A small network was shown many inputs. Here are its activations along a few directions, one row for each input.
Each table varies a few parts of the input and shows all the possible inputs, shuffled.
A made-up example of a description, with smaller parts first: one of 4 places along a line, together with either a single point or one of 9 places around a ring or (one of 2 separate values, together with one of 8 places around a ring).
Shared parts are said once, and a part with two or three values counts as separate values.
In the rows, zero is written as 128.

Other details of the inputs shift rows strongly along two fixed directions, in all tables alike. That doesn't count.

A family of inputs:
r1: [118  95 152 144 114  92 150  78 108 175 114 167 128 146 165]
r2: [115 139 128 112 148 142 110 121 109 172 124 144 116  97 131]
r3: [136 174 133 101 136 142 112 225 118  72  94  75 186  84 106]
r4: [101 164  84 158 183  99  99 120  91 246 125 134  84  86 124]
r5: [116  96 129 139  86 122 145  69 160  85 151 151 115 181 143]
r6: [ 63 170  77 150 163 105 101 125  92 239 119 141  67 112 143]
r7: [139  86 131 139  96 110 151  55 147  98 158 150 118 187 136]
r8: [132  97 150  98 119 167 121 141 104  54 138  95 149 105 131]
r9: [161  51 177  88 118 184 155 132 157  34 160 124 143 140 125]
r10: [139  54 154  97 102 182 164 136 151  33 177 122 151 152 109]
r11: [127 135 119 149 136  98 139 148 120 178 114 125 133 110 122]
r12: [116 175  95 138 145 104 128 182 119 184 105 119 134 118 111]
r13: [161 221  91 119 147 151  95 202 153 128 110  93 140  79  67]
r14: [ 93  80 131 158  98  94 154  98 125 150 124 160 117 176 157]
r15: [151 192 127  94 159 161 121 250 155 106  87  93 174  84  94]
r16: [157 128 136 146 135 117 124  83 148 131 138 141 105 154 149]
r17: [131 112 145 158 111  95 119  24 120 175 139 173  98 164 165]
r18: [147 136 145 115 107 140 116 115 127  45 125  98 146 129 125]
Description of these inputs: one of 3 separate values, together with either a single point or one of 5 places along a line.
Question: Changing only the choice among 3 separate values turns r5 into r6. The same change can be made to r16. Which row results?
Answer: r9
Question: Which other rows agree with r14 in the choice among 3 separate values? List them by row number.
Answer: r1, r3, r11, r12, r15
Question: Change only the choice among 3 separate values in r1. List by row number the other rows that result.
Answer: r2, r17

A family of inputs:
r19: [128 167 118 118 135 144 124 203 139 114 105 100 152 105 104]
r20: [141 107 143 110 108 152 151 165 154  74 128 127 160 139 110]
r21: [143  96 143 131 116 124 154 109 139 126 138 145 134 145 135]
r22: [149 223 102 113 167 153  85 181 143 128 115  92 123  89 101]
r23: [130 126 139 112 129 149 126 146 116 108 131 112 137 111 119]
r24: [116 150 116 156 152  81 113 103  90 205 109 141 109 120 149]
r25: [127 138 107 148 119 116 123  99 141 130 146 130 113 144 115]
r26: [120 164 118 152 121  97 106  72 129 169 118 147 101 148 144]
r27: [142  85 159 108  99 140 151 136 138  54 134 119 163 145 129]
r28: [121 132 119 111 125 159 126 174 133 100 121 105 143 115 115]
r29: [135  69 151 120 114 140 144  98 133  96 147 139 124 134 136]
r30: [122  76 141 140 123 115 144  68 121 156 156 159 102 155 155]
r31: [124 129 119 153 145  90 125  95 109 191 116 148 107 123 149]
r32: [119  78 141 123 111 139 147 114 135  99 146 147 130 152 135]
r33: [101 180 105 124 158 121 101 157 101 170 111 108 120  95 124]
Question: What is each input in this table made of?
Answer: either one of 3 separate values or (one of 2 separate values, together with one of 6 places around a ring)
Question: Which of the alternatives is r30?
Answer: one of 2 separate values, together with one of 6 places around a ring
